A small network was shown many inputs. Here are its activations along a few directions, one row for each input.
In each table, some parts of the input vary, and every possible input appears once, in random order.
A made-up example of a description, with smaller parts first: one of 5 places around a ring, together with either a single point or one of 9 places along a line or (one of 3 separate values, together with one of 6 places along a line).
Shared parts are said once, and a part with two or three values counts as separate values.

Other details of the inputs shift rows strongly along two fixed directions, in all tables alike. That doesn't count.

A family of inputs:
r1: [ -3,   7,  15,   4,  -1, -35,  -2,  20,  -6,  14, -16,   1,  42, -14,  -6,
 -26]
r2: [-8,  8, 15,  0,  7, -7, -4, -5,  9, -6,  2,  5, 28, -6, -8, -6]
r3: [  4,  -9, -18,  13,  -1,  36,  10,  -3, -11,  -1,   3,  -1, -35,  22,  11,
  18]
r4: [  0,   3,   3,   8,   1, -23,  -2,   8,  -3,  11, -13,   3,  34,  -3,  -1,
 -12]
r5: [-14,   4,  16,   6,   6, -22,   5,  14, -18,  -5, -20,   4,  26,  -6,  -4,
 -30]
r6: [  3, -10, -19,  10,  -2,  34,   2,  -1, -14,  -2,   3,  -5, -47,  16,  13,
  17]
r7: [  4,  -4,   5,   9, -16,  32,  -4,   4,   6,  -1,   6, -10, -25,  13,   2,
   8]
r8: [  5,   8,  25,   0, -23,  19, -11,  19,  11,  19, -12,  21,   1,  14, -19,
  -8]
r9: [ 22,  -2,  -5,  -7, -10,  16,  -4,   4,   9,  14,   3,  17, -29,  17, -16,
  17]
r10: [ 23, -13,  25,   3, -20,  25,  -6,  14,  -1,  31,  -4,  -2,   8,   5,  -9,
  -8]
r11: [  6,   2, -15,  10,  -3,  36,   3,  -4,   2,  10,  14,   0, -29,  13,  12,
  28]
r12: [ -4,  -1,  11, -16, -12, -33,  -5,   4,   7,  10, -21,  19,  28,  -5, -17,
 -20]
r13: [-14,   5, -21, -12,  25, -25,   8, -12, -15, -29,   2,  -2, -15, -12,  11,
  -1]
r14: [ -9,  12, -17,  -6,  32, -31,  16, -19, -10, -25,   8,   4, -16, -15,   2,
  11]
r15: [-10,  12,   6,   7,   7, -13,  -1,   0,  -3,   2,  -6,   7,  24,  -6,   1,
  -6]
r16: [-10,  11,  28,  -4,   5, -16,  -5,   8,   7,   0,  -1,   2,  35, -17, -13,
 -21]
r17: [  0,  -4, -21, -29,  22, -30,   2, -27,   4, -17,  16,  -6,  -8, -23,   6,
  11]
r18: [-19,   7, -20, -13,  24, -19,   7, -28,  16, -27,  23,   0,   1, -13,   3,
  18]
r19: [ 16,  -7,  12,   3, -23,  14, -10,  20,  -8,  31, -14,  -5,   5,   2,  10,
 -12]
r20: [ -9,   0,  24,   1,   2, -10,   3,  10,  -8, -11, -10,   1,  26,  -5, -13,
 -28]
r21: [-12,   4,   8,  -9,  -2, -17,   2,   4,  -2, -14, -18,  20,   6,   7, -19,
 -19]
r22: [-12,  -6, -36, -14,  18, -36,   3, -24,  -3,  -9,   7,  -5, -11, -19,  16,
  13]
r23: [-10,  -7, -37, -12,  20, -33,  11, -28,   0,  -9,   7,   0,  -2, -13,  15,
  17]
r24: [  4,  10,  22,   8, -19,  22, -13,  27,  -3,  22,  -9,  -4,   6,   2,   6,
 -13]
r25: [  1, -11,  -2,   5, -10,  34,  -2,   1,  -4,  -7,   6,  -8, -29,  15,   3,
   6]
r26: [-19,   6, -18, -15,  19, -17,  -2, -23,  12, -24,  24,  -6, -13, -17,   5,
  16]
r27: [-14,  14,  19,   4,  -8, -22,  -3,  20,  -6,  -3, -22,  -5,  28, -10,   4,
 -32]
r28: [ 28,  -9, -10,   4,   2,  31,   0,  -9,   6,   9,  18,   0, -23,  15,  -5,
  29]
r29: [ 20, -12,  -5,   8,  -6,  17,   0,  -3,  -8,  25,  -4,   4,  -7,  11,   7,
  12]
r30: [  4,  -3,   5,  12, -14,  33,   5,   2,   9,  -2,   5,  -5, -11,  18,   0,
   9]
r31: [  6, -15,  20,   5, -34,  18, -15,  17,   6,  28, -11, -11,  19,   6,   1,
 -17]
r32: [ 24, -16,  -3,   0,  -5,  27,  -1, -12,   2,  16,   9,   2, -11,  11,  -2,
  19]
r33: [-21,   8, -24,  -3,  17, -28,   7, -15,  -3, -25,   2,  -6, -14, -13,  11,
   7]
r34: [ -8,  -9,   5,  -5, -10, -19,  -1,  -3,  11,   6,  -6,  -4,  39,  -6,   0,
 -14]
r35: [ 15,   0,  -2,  18,  -2,  33,   7,   0,  -8,   7,  -1,   4, -27,  20,   4,
  18]
r36: [  1,  -3, -25, -16,  29, -37,  11, -24, -10,  -6,  10,   4,  -9, -21,   6,
  14]
r37: [ -6,   8,  11,  -2,  -7, -34,  -9,  22,  -2,   9, -17,  -6,  39, -16,   3,
 -29]
r38: [-10,  15, -17, -11,  34, -28,   9, -19,  -6, -16,  16,   6, -11, -22,   3,
  15]
r39: [  8,   3,  38,  13, -18,  21,  -2,  22,   0,  11, -10,  -1,  15,   7, -14,
 -20]
r40: [ 12,  -1,  28,  19, -19,  33,  -2,  12,   2,   9,  -8,   1,   9,  19, -10,
  -7]
r41: [-12,   1,   5,  10,   7, -13,   6,   2, -15,  -8, -18,   6,  21,   4,   0,
 -17]
r42: [ -8,  -1, -30, -14,  21, -28,   8, -26,  15, -21,  21,  -4,   3, -10,   2,
  18]
r43: [ -9,  -1,   6,  -3, -11, -20, -11,   9,  12,   3,  -3, -12,  29,  -8,  -3,
 -17]
r44: [ 16,   2,  -5,  -3,  -6,  30,   5,  -5,   5,  -2,   5,  19, -52,  22, -13,
  24]
r45: [-21,  -3, -22, -10,  23, -20,  14, -25,   1, -38,  11,  -1,  -2,  -4,   2,
   7]
r46: [  8,  -4,   4,  18, -23,  16,  -4,  22,   3,  27, -11,  -4,  16,  14,   5,
  -5]
r47: [ 18,   0,  -1,  -2,  -2,  39,   1,  -3,   3,  -7,  17,  -7, -46,  10,   3,
  20]
r48: [  5,  -5,  29,   6, -22,  30,  -9,  25,  -6,   5, -12,  -7,   6,  12,  -4,
 -25]
r49: [-21,   8,  11,  14, -10, -18,   5,  13,   1,  -2, -22,  -2,  37,   0,   3,
 -25]
r50: [ 17,   2,   0,  -7,   2,  41,  -7,  -3,   8,   2,  24,  -5, -41,   4,   4,
  25]
r51: [  4,   2, -12,   8,  -7,  35,  -7,   2,  -1,  12,  12,  -5, -38,   8,  12,
  23]
r52: [  5,   1,  11,  -6,   7, -19,  -2,   5,   5,   3,   3,  -2,  22, -12, -13,
  -9]
r53: [-11,  -2,  17,   5,   2,  -8,   3,   1,  -5, -14, -12,   4,  31,   3, -10,
 -22]
r54: [  1,   3, -22, -24,  25, -28,   0, -18,   9, -21,  21,  -7, -10, -19,   2,
  13]
r55: [ 12,  -6, -16,   8, -11,  19,  -7,   8,  -1,  18,   5,  -9, -25,   8,  10,
  16]
Each input here is: one of 5 places along a line, together with either a single point or (one of 2 separate values, together with one of 5 places around a ring).
Q: Changing only the place on the line of 5 turns r28 into r32. The same change can be made to r52. Which row results?
A: r10
Q: Changing only the place on the line of 5 turns r44 into r21. The same change can be made to r33. Which row results?
A: r6
Q: A walk changes only the place on the line of 5. It starts at r45 and steps to r30. List the rest of the walk in order.
A: r18, r42, r34
Q: Which other rows does r50 become when the choice among 2 separate values takes its other values? List them by row number.
A: r24
Q: Which other rows does r7 become when the place on the ring of 5 takes its other values? List them by row number.
A: r30, r39, r40, r47

A family of inputs:
r56: [ 33,  -5, -12,  -3,  14,  18,   5, -15,  -3,  16,  21,   6, -29,   1,  -1,
  33]
r57: [-12,  -5,   7, -16,  -8, -42,  -6,   3,   9,  -3, -15,  -1,  37, -13,  -8,
 -27]
r58: [  1,  -9, -13,  17,  -8,  38,   6,   3, -13,  -5,   0, -11, -36,  21,  16,
  11]
r59: [-25,  18,   8,  -8,  21, -37,   7,   0, -14, -30, -13,   9,   9, -16,  -6,
 -23]
r60: [ 14,  -4,  21,  23, -40,  22, -17,  41,  -3,  54, -25,  -5,  26,  12,   6,
 -19]
r61: [ 19,  -7,  36,   9, -28,  19, -11,  35, -11,  30, -22,  -5,  19,   7,  -6,
 -30]
r62: [-39,  13, -14,  -3,  16, -46,   7,  -5, -11, -30, -14,  -1,  14, -17,  13,
 -18]
r63: [ 16,  -4,  10,  13,  -4,  48,   6,   8, -16,  -5,   1,   0, -41,  22,  -3,
   6]
r64: [ 18,  -7, -19, -17,  -3,  14,  -5,  -9,   5,   9,  11,   8, -47,   5,   0,
  26]
r65: [  1,   3, -32, -26,  22, -37,   2, -26,  13,  -8,  17,  13, -14, -14,  -6,
  25]
r66: [-12,  -7,  14,   8, -23, -25, -10,  26,  -7,  19, -30, -15,  50,  -8,  11,
 -40]
r67: [ 13, -13,   4,  10, -13,  52,   3,  -5,   7,  -1,   9,   5, -25,  30,  -9,
  17]
r68: [-31,   4,  -4, -14,  13, -43,   8, -14,   5, -41,  -8,   4,  19,  -9,  -9,
 -19]
r69: [ -8,   4,  26,   5, -26,  15,  -7,  22,   2,   4, -21,  10,   3,  15, -12,
 -22]
r70: [ 23,  -9,  18,   3, -27,  16,  -9,  11,  16,  37,  -5,   7,  22,  11, -12,
   0]
r71: [-13,  -6,  -3,  17,  -2,  11,   6,  -1,  -6,  -8,  -5,  -8,  12,   9,  10,
  -4]
r72: [-17,  10, -31,   2,  23, -18,  11, -16,  -6, -21,   7,   3, -18,  -4,  12,
  17]
r73: [ -3,   8,  34,  -3, -14, -26, -12,  31, -10,  19, -29,   4,  39, -15,  -8,
 -43]
r74: [  0,  11,  33,  -1,  -7,  17, -14,  17,  11,   0,  13, -18,  13, -13,  -3,
 -14]
r75: [  7,   4, -14,  -1,   3,  24,   4, -10,   7,  -8,  12,  15, -42,  18,  -9,
  28]
r76: [ -9,  12,  41,  15,  -6, -13,   2,  20,  -4,   3, -24,   8,  55,  -2, -15,
 -37]
r77: [ -4,   1,   9,  24, -13,  15,   3,  10,  -3,  11, -12,  -3,  20,  12,   7,
  -6]
r78: [  1,   1, -15,   1,   1,  35,  -8,  -8,  13,  -5,  35, -29, -34,  -6,  22,
  28]
r79: [  6,  12,  29,  17,  -9,  22,  -1,  25,  -9,  10, -14,  12,   3,  13, -12,
 -14]
r80: [-10,   0, -41, -16,  22, -35,   4, -20,  -9, -10,   8,  -5, -24, -20,  21,
  16]
r81: [ 35,   0,   2,   3,  -4,  33,  -5,  11,  -7,  31,   8,   8, -34,  10,  -4,
  20]
r82: [ 29, -21,  -3,  -1, -17,  41,  -5,  -6,  11,  23,  13,   1, -20,  20,  -6,
  23]
r83: [ 25, -13, -19,  11,  -7,  26,   0,  -5,   0,  32,  11,  -6, -18,   9,  15,
  30]
r84: [-12,   7, -10, -25,  14,  -8,  -7, -23,  29, -29,  36, -14, -12, -20,   0,
  18]
r85: [-24,   8,   4,  -5,  30, -37,  13, -16,  -7, -37,  -2,   5,  29, -15,  -8,
 -16]
r86: [  6,  -5, -23, -18,  36, -26,  10, -31,  -5, -18,  21,   1,  -8, -18,   0,
  19]
r87: [-24,  10,  -2, -10,  17, -44,   9, -21,  14, -28,  -1,  13,  33, -10, -13,
  -6]
r88: [ -5, -12, -41, -10,  26, -27,   8, -32,  -2, -12,  18, -10,  -3, -15,  18,
  23]
Q: Changing only one part turns r71 into r67. The same change can be made to r77. Which row results?
A: r87
Q: What is each input in this table made of?
A: one of 3 separate values, together with either a single point or (one of 2 separate values, together with one of 5 places around a ring)
Q: List by row number the other rows that have the choice among 3 separate values in common with r61.
A: r56, r59, r63, r73, r74, r76, r79, r81, r85, r86
Q: Which other rows does r71 become when the choice among 2 separate values takes its other values? List them by row number.
A: r88
Q: A walk changes only the place on the ring of 5. It starts at r80 and steps to r60. List the rest of the walk in order.
A: r83, r88, r66
